A small network was trained on invented records. Each row is its activation on one of them, seen along a few directions.
Records have a field called F. Each example row is followed by its value.
Records without F are marked missing.
The largest differences between rows may come from other fields.
In the rows, 500 means zero.
Strong random noise was added to every row along 14 fixed directions; ignore it. To show where, here is one row again and again, with new noise each time:
[596 474 405 447 595 508 547 417 334 594 571 334 627 398 522 365 418 547
 406 390 619 529 446 731 524 407 609 391 517 630]
[474 663 639 481 638 354 568 425 600 337 533 462 379 486 551 472 351 360
 631 485 504 619 306 521 370 557 553 593 513 429]
[567 412 616 517 586 403 295 520 515 535 430 402 594 571 523 487 447 469
 305 568 481 522 500 539 508 414 690 497 335 672]
[628 670 387 424 614 410 533 560 273 412 604 327 301 549 530 495 467 604
 457 442 574 470 422 521 568 509 524 470 476 465]
[546 310 522 621 353 450 394 441 593 676 562 429 749 371 435 604 516 482
 381 673 454 528 554 446 382 570 593 403 648 680]
[627 450 616 550 581 545 630 534 478 556 452 461 669 400 549 483 516 470
 478 678 367 585 515 571 481 421 653 485 622 576]
[639 508 859 242 817 465 701 486 520 347 599 487 574 534 644 456 366 377
 507 601 632 480 268 735 195 283 549 504 529 413]
[551 405 487 533 401 328 437 479 491 730 628 491 574 437 381 614 630 623
 385 646 341 326 568 349 533 696 457 325 820 524]
[373 508 522 551 556 524 471 582 549 544 414 488 434 492 497 416 506 477
 544 438 436 513 487 494 627 449 450 595 405 470]
[442 484 596 420 608 565 524 578 442 593 480 394 446 344 574 490 461 558
 454 522 561 507 426 644 508 333 473 454 394 498]
[560 416 481 465 383 571 415 552 514 360 327 524 572 514 447 412 478 484
 490 604 320 544 453 410 550 445 657 562 427 536]
[277 391 773 313 607 399 572 482 626 625 367 434 585 525 435 448 571 401
 378 388 442 274 519 500 542 467 258 592 455 445]
[513 519 355 422 372 447 389 666 385 459 637 395 482 563 344 574 554 595
 412 525 429 342 427 408 616 454 463 418 457 502]
[585 514 600 552 534 546 346 454 506 528 518 657 610 434 525 415 479 548
 413 603 385 648 611 645 506 402 566 362 529 603]
[475 599 480 474 403 373 428 400 505 635 584 531 406 454 389 507 480 585
 433 438 416 454 597 442 615 591 407 439 586 483]
[710 621 462 588 509 504 600 488 430 444 654 432 521 575 518 552 476 471
 468 529 582 612 644 489 421 502 497 566 575 546]

[512 435 830 401 495 582 529 646 680 384 364 500 582 485 528 662 437 366
 465 774 393 554 445 488 344 230 638 630 264 504]
f9
[564 600 456 428 537 303 379 541 509 434 512 517 315 654 422 536 380 519
 554 533 387 413 271 426 565 514 809 534 394 436]
f18
[495 411 534 331 543 567 463 545 413 469 421 512 508 543 529 355 532 518
 450 480 490 398 441 510 616 396 439 478 441 484]
f17
[452 545 522 653 482 608 522 553 568 556 384 495 434 486 556 570 500 461
 525 488 529 665 679 485 517 476 495 653 346 523]
f5
[257 638 590 645 264 347 559 565 758 614 443 395 361 419 337 730 458 342
 607 563 263 528 472 191 672 579 498 729 421 478]
f17
[437 514 541 532 673 335 393 565 333 668 649 292 576 380 493 636 652 640
 252 511 530 390 526 694 601 479 425 193 528 663]
f2
[605 540 421 372 538 605 669 366 377 363 492 560 407 363 657 311 366 521
 692 488 594 611 286 577 353 588 558 455 680 390]
f7
[618 454 741 399 599 480 473 645 490 540 586 334 509 545 612 727 403 454
 347 712 662 486 408 560 320 258 648 494 272 579]
f21
[611 374 462 398 481 539 593 284 502 458 488 612 597 541 504 335 519 519
 523 383 621 428 570 534 393 597 406 495 711 447]
f2
[383 737 671 418 850 285 506 459 418 391 689 472 508 528 588 437 499 393
 500 385 500 508 302 755 454 545 386 303 541 513]
f7
[551 424 429 360 475 497 321 414 445 480 565 460 426 548 515 500 408 602
 350 382 803 434 497 581 366 442 473 431 337 522]
missing
[428 373 513 262 482 452 364 359 457 409 448 428 651 625 408 430 583 504
 253 283 647 303 596 564 427 526 257 429 395 555]
f1
[466 504 326 531 403 358 558 501 438 694 420 234 386 391 427 541 404 506
 542 446 415 438 319 359 747 566 774 573 464 554]
f6
[351 473 544 718 744 448 453 421 666 717 455 557 498 608 594 296 439 360
 585 244 610 566 577 610 610 503 498 674 408 540]
f20
[349 550 397 449 396 433 492 486 487 735 492 507 273 393 437 506 424 610
 567 380 455 402 416 438 663 575 502 481 479 387]
f11
[693 615 591 452 359 310 392 465 661 336 649 700 632 675 298 605 357 416
 495 689 256 509 398 441 422 432 846 472 525 537]
f18
[519 437 297 422 338 484 522 498 462 311 571 223 454 430 436 649 422 512
 528 505 713 466 273 394 288 574 564 513 440 497]
missing
[338 529 449 532 488 373 596 482 526 537 410 404 634 422 382 461 509 382
 594 422 247 474 314 498 636 600 653 491 552 537]
f10
[527 436 576 517 572 499 604 511 524 718 534 414 524 362 570 560 426 508
 517 583 550 506 422 590 485 401 655 483 515 531]
missing
[469 586 520 370 494 458 519 422 472 440 547 608 551 511 439 438 468 473
 513 424 402 464 468 569 511 493 453 417 555 462]
f4
[249 399 559 396 514 593 627 517 528 612 330 502 597 426 473 359 603 444
 512 362 412 376 504 532 659 460 280 541 482 460]
f21
[397 718 426 477 337 381 579 426 444 468 524 389 477 403 316 666 571 539
 423 426 339 496 627 430 575 661 370 430 531 514]
f19
[615 730 617 598 691 475 571 519 414 623 554 515 425 567 614 558 424 472
 431 483 498 662 698 641 569 383 608 541 380 561]
f11
[540 532 438 502 503 546 443 573 357 404 510 542 561 526 525 484 622 540
 463 556 377 511 526 493 546 549 459 375 551 531]
f3
[501 639 368 732 439 656 701 447 527 634 475 582 694 499 443 333 431 351
 635 315 364 727 709 624 744 366 605 668 482 613]
f4
[405 516 485 464 505 548 457 432 538 427 337 566 318 443 558 439 459 551
 568 420 545 554 486 484 458 568 459 552 402 406]
f19
[376 483 398 758 501 558 448 423 518 706 443 545 497 287 556 424 571 573
 553 449 461 647 660 555 620 641 431 419 622 575]
f8
[869 319 334 253 296 522 409 321 255 435 342 432 404 620 578 483 467 695
 253 553 678 375 647 265 372 707 598 496 522 533]
f12
[482 519 763 469 375 364 664 415 715 663 567 385 500 393 427 742 415 381
 479 611 516 471 534 412 442 436 500 618 535 507]
f14
[461 646 564 464 521 424 708 481 446 561 578 475 460 440 470 637 586 506
 505 497 421 438 573 463 483 610 332 456 661 413]
f10
[538 389 496 438 539 574 606 537 408 732 312 514 329 448 582 468 588 679
 467 510 481 346 629 403 651 527 466 555 536 385]
f20
[485 622 508 406 400 689 472 301 515 560 549 658 336 197 604 388 226 587
 610 430 652 753 440 745 453 307 533 405 390 472]
f6
[493 717 483 281 381 508 638 401 361 437 450 419 265 424 464 537 476 595
 422 372 531 480 658 450 604 514 269 537 438 403]
f1
[297 397 374 641 369 579 537 526 559 686 425 515 625 423 392 508 679 492
 516 382 425 465 685 446 609 614 304 515 582 522]
f5
[676 699 461 506 496 475 512 369 342 580 548 543 634 538 472 367 417 486
 368 422 346 654 681 656 751 410 681 423 478 694]
f21
[555 443 481 434 368 503 534 395 473 579 553 461 538 537 476 623 531 517
 381 463 639 413 672 396 351 606 340 510 542 506]
f10
[471 522 631 656 597 354 221 502 584 408 470 508 570 662 504 460 586 400
 356 512 416 567 620 479 628 516 468 500 412 671]
f15
[491 420 552 641 566 586 496 769 531 569 473 615 390 569 618 524 589 475
 668 698 397 500 446 322 522 522 486 598 589 373]
f16
[521 632 485 593 531 498 379 440 421 275 317 581 354 355 560 348 566 576
 551 573 281 709 510 486 686 599 530 406 592 526]
f15
[548 443 571 485 554 701 547 581 458 391 351 529 551 550 583 518 592 510
 426 540 560 551 684 541 405 377 414 572 357 499]
f19
[494 587 691 466 590 435 444 677 432 479 314 436 446 619 522 579 574 484
 332 611 267 472 571 414 673 425 558 566 297 542]
f3
[572 596 596 317 447 527 544 384 500 582 550 655 474 588 487 435 356 469
 459 388 536 504 615 567 528 369 475 556 407 458]
f16
[503 677 671 267 527 566 577 672 457 197 503 555 379 521 533 608 454 467
 536 623 441 538 363 557 395 312 466 505 317 366]
f5
[616 318 418 545 435 457 465 406 545 702 544 517 563 374 457 418 411 561
 591 608 453 459 324 525 598 468 818 419 702 553]
f14
[315 445 496 549 508 592 533 430 591 535 428 461 419 392 594 434 490 411
 627 396 643 582 466 463 437 597 316 607 479 457]
f17
[390 456 585 432 347 402 454 310 654 670 436 505 430 365 435 553 391 516
 460 481 502 478 528 415 468 603 481 502 512 494]
f13
[458 426 476 270 430 595 414 475 494 449 567 523 398 471 577 404 265 470
 587 445 739 492 212 546 327 388 523 499 335 429]
f7
[479 445 569 426 470 442 534 365 480 603 375 434 545 273 511 512 472 557
 411 555 429 505 485 556 493 569 595 389 567 566]
f8
[357 458 298 481 378 616 318 696 406 322 543 519 665 676 401 398 620 442
 476 390 441 428 464 469 608 470 329 462 342 555]
f12
[394 643 438 698 659 488 717 426 570 661 527 427 515 386 514 380 409 389
 701 289 495 662 462 694 644 464 605 605 522 522]
f9
[466 396 524 518 379 739 647 777 513 424 451 468 590 515 470 597 646 465
 539 633 474 446 563 404 522 307 333 641 438 449]
f2
[675 485 395 443 228 598 586 639 361 497 423 405 577 502 358 651 570 596
 362 658 319 426 657 344 676 374 632 534 426 565]
f8
[511 564 398 368 278 441 551 278 592 472 665 642 583 451 336 416 282 427
 657 398 443 510 299 509 435 532 623 455 635 450]
f3
[431 453 570 511 554 520 506 691 484 414 505 413 546 574 525 649 635 462
 428 578 521 424 504 462 389 492 373 504 419 491]
f11
[474 508 702 507 413 604 545 754 562 605 433 525 501 558 513 660 520 421
 462 710 342 500 601 367 576 306 499 649 317 494]
f12
[493 513 494 371 423 559 869 504 385 580 400 221 446 385 446 588 586 520
 452 423 560 372 634 412 643 458 310 654 537 445]
f14
[494 627 339 607 471 388 359 500 362 580 456 329 254 498 560 595 460 550
 436 426 548 598 571 373 613 682 571 527 361 578]
f16
[595 469 495 519 450 505 493 344 472 557 374 577 534 411 545 429 482 550
 471 560 401 588 590 486 519 616 614 444 622 560]
f13
[447 637 533 629 549 389 693 634 476 763 665 281 533 526 434 691 578 443
 415 458 474 419 668 490 689 445 405 577 485 564]
f20
[512 333 396 590 180 710 416 525 550 214 432 393 797 387 432 493 535 345
 508 641 490 701 482 398 384 454 479 542 478 687]
f15
[686 539 459 371 309 470 525 475 486 353 666 584 476 582 382 570 459 534
 516 613 486 425 475 358 389 506 486 488 662 410]
f1
[402 563 573 438 330 439 517 318 599 626 473 567 425 304 384 654 518 603
 443 504 437 487 659 446 423 648 355 414 602 441]
f18
[529 420 303 492 365 646 690 445 503 663 471 548 643 481 377 268 412 467
 646 320 451 447 452 551 755 325 646 623 546 497]
f6
[548 429 507 394 473 513 819 505 523 569 540 311 609 542 473 537 368 351
 565 453 642 417 361 478 401 406 601 700 493 474]
f13
[351 645 378 672 705 390 569 419 530 452 690 457 558 437 531 371 484 375
 712 291 539 622 309 694 489 635 472 431 637 518]
f9
[599 557 500 599 455 560 635 420 547 455 468 582 603 530 507 444 440 376
 584 505 441 659 613 478 446 519 569 628 595 528]
f4

Which value of F does each new row have?
[468 673 565 398 440 385 554 415 520 475 552 410 501 506 416 615 397 431
 414 424 523 521 522 528 443 495 488 537 377 540]
f18
[435 486 595 464 426 470 421 434 599 864 633 601 440 412 420 466 413 573
 469 445 506 421 563 551 703 339 432 454 520 490]
f15
[487 621 720 469 651 573 531 578 534 554 637 819 591 432 505 470 575 548
 542 628 258 528 564 733 563 286 423 301 616 426]
f9
[521 408 319 571 436 546 690 421 545 694 650 409 517 548 455 519 453 479
 577 299 816 421 573 472 387 537 412 648 589 450]
f19
[400 399 567 671 629 602 504 570 628 570 493 585 491 419 629 485 524 466
 676 551 572 580 434 575 396 473 491 521 528 450]
f8
[595 435 655 451 546 577 597 427 534 637 662 633 645 477 523 466 547 521
 463 532 586 447 653 650 487 339 350 419 673 499]
f14
[572 497 520 612 567 555 199 605 545 458 517 732 412 697 547 476 516 582
 478 551 498 548 607 516 539 377 563 482 345 496]
f1
[423 607 604 543 457 617 475 523 630 471 593 629 546 526 452 452 443 401
 553 424 520 615 605 635 614 211 384 575 334 527]
f14
[476 626 443 728 619 554 521 539 478 631 385 391 338 426 643 459 368 473
 585 441 540 756 532 579 662 430 717 636 289 591]
f13
[286 506 581 445 438 577 549 446 473 692 309 352 511 182 521 552 477 526
 401 442 467 572 561 633 580 419 442 443 332 586]
f4
[360 609 436 486 726 420 665 634 443 423 587 335 388 645 520 464 517 381
 650 315 598 395 284 536 554 508 410 621 437 386]
f13
[610 509 514 396 592 444 486 535 423 524 600 475 487 634 484 533 513 575
 388 465 566 366 522 562 517 406 523 458 441 484]
f9
[654 474 590 487 584 437 399 495 558 535 495 740 419 587 541 437 454 587
 556 645 364 466 435 495 536 478 729 443 597 416]
missing
[451 524 394 445 473 421 467 377 437 365 402 353 415 388 528 460 438 510
 520 412 549 548 356 492 461 668 562 468 461 524]
f8
[494 350 462 793 699 474 288 580 598 657 555 519 498 742 610 555 590 491
 453 439 758 478 660 462 368 589 462 592 413 570]
f18
[527 428 596 711 467 500 393 418 658 561 556 598 622 470 508 523 563 444
 487 599 498 613 663 471 451 535 440 484 642 603]
f15
[499 454 494 459 558 586 529 486 507 482 524 430 315 524 627 449 426 509
 565 380 840 494 466 529 432 427 367 632 403 414]
f14
[531 384 532 423 559 561 581 690 406 495 360 340 462 365 564 593 581 598
 484 706 406 420 349 474 528 413 639 459 461 473]
f9
[388 348 411 432 316 568 367 306 625 341 262 546 483 355 501 366 331 456
 607 444 546 626 311 440 353 606 634 545 402 505]
f13
[572 374 482 336 340 532 399 477 413 203 340 455 683 449 474 510 527 483
 401 676 372 531 370 437 340 581 631 370 492 586]
f13
[320 611 481 542 513 394 442 468 573 443 534 393 487 503 448 522 480 405
 481 332 529 535 479 538 533 534 411 541 345 552]
f9
[536 367 540 280 434 606 565 454 564 558 321 686 457 674 507 266 357 438
 576 380 507 385 473 418 573 402 553 737 414 354]
f16
